Here are a small network's activations along a few directions, averaged over the inputs that share one value of a field.
Related values have similar rows: they may be neighbours, one step apart, or belong to one group.
In the rows, zero is written as 500.
Random noise pushes rows far along 4 fixed directions. That doesn't count. These rows show it; they differ only by the noise:
[394 499 639 283 762 507 569 311 554 458 480 369 308 550 452]
[521 492 488 449 555 421 523 444 506 476 618 521 489 423 546]
[555 398 669 222 512 320 430 366 511 472 739 463 524 492 649]
[493 376 494 389 577 401 529 427 515 495 599 461 500 457 532]
[548 660 427 596 526 480 537 493 491 450 592 627 474 362 511]
[523 581 366 635 525 499 559 520 491 466 514 629 499 367 427]


Values of Gevip:
j18: [489 243 507 449 372 408 518 544 493 619 487 282 612 614 599]
j1: [530 574 389 682 434 576 543 659 480 539 407 414 485 461 569]
j17: [491 345 551 306 463 555 383 526 488 555 609 454 525 486 576]
j20: [506 521 552 400 648 626 467 452 516 488 564 432 468 491 534]
j15: [536 422 326 669 310 387 535 688 518 606 435 528 637 497 564]
j7: [557 635 497 592 382 517 423 506 496 418 468 757 530 401 352]
j19: [573 746 528 506 461 670 522 511 519 494 651 444 468 448 700]
j3: [378 408 775 293 551 510 354 276 506 386 195 532 413 743 146]
j8: [537 494 501 536 441 673 432 555 517 532 586 563 562 434 486]
j13: [393 514 530 568 544 484 565 474 571 476 238 537 336 609 276]
j11: [422 531 316 765 499 460 667 622 496 543 334 414 496 544 495]
j5: [380 367 143 821 521 416 654 645 478 543 309 549 604 442 312]
j14: [560 198 260 622 382 371 472 596 467 556 641 540 721 346 565]
j16: [445 712 505 573 677 549 568 418 526 467 431 537 317 448 456]
j12: [436 423 458 516 598 351 645 443 556 551 521 313 488 640 613]
j6: [534 586 529 547 547 599 448 494 429 483 460 605 481 452 361]
j4: [515 460 418 408 585 596 511 533 502 549 667 325 449 500 733]
j10: [481 397 428 491 437 555 514 561 526 583 553 398 538 492 724]
j9: [448 725 493 709 542 494 595 575 472 432 313 522 457 627 401]
j2: [561 620 397 632 512 707 524 590 397 529 493 557 495 390 540]
The values of Gevip form a ring.
- Going along Gevip from j20 by way of its neighbour j8, in what order are j17, j19, j13, j14, j16, j4 met? => j17, j4, j19, j13, j16, j14
- List every value one step from j9, in the order listed. => j11, j12
- List every value one step from j1, in the order listed. => j18, j10
- How many steps from neighbour to neighbour lead from j7 to j2, at the fewest? => 6
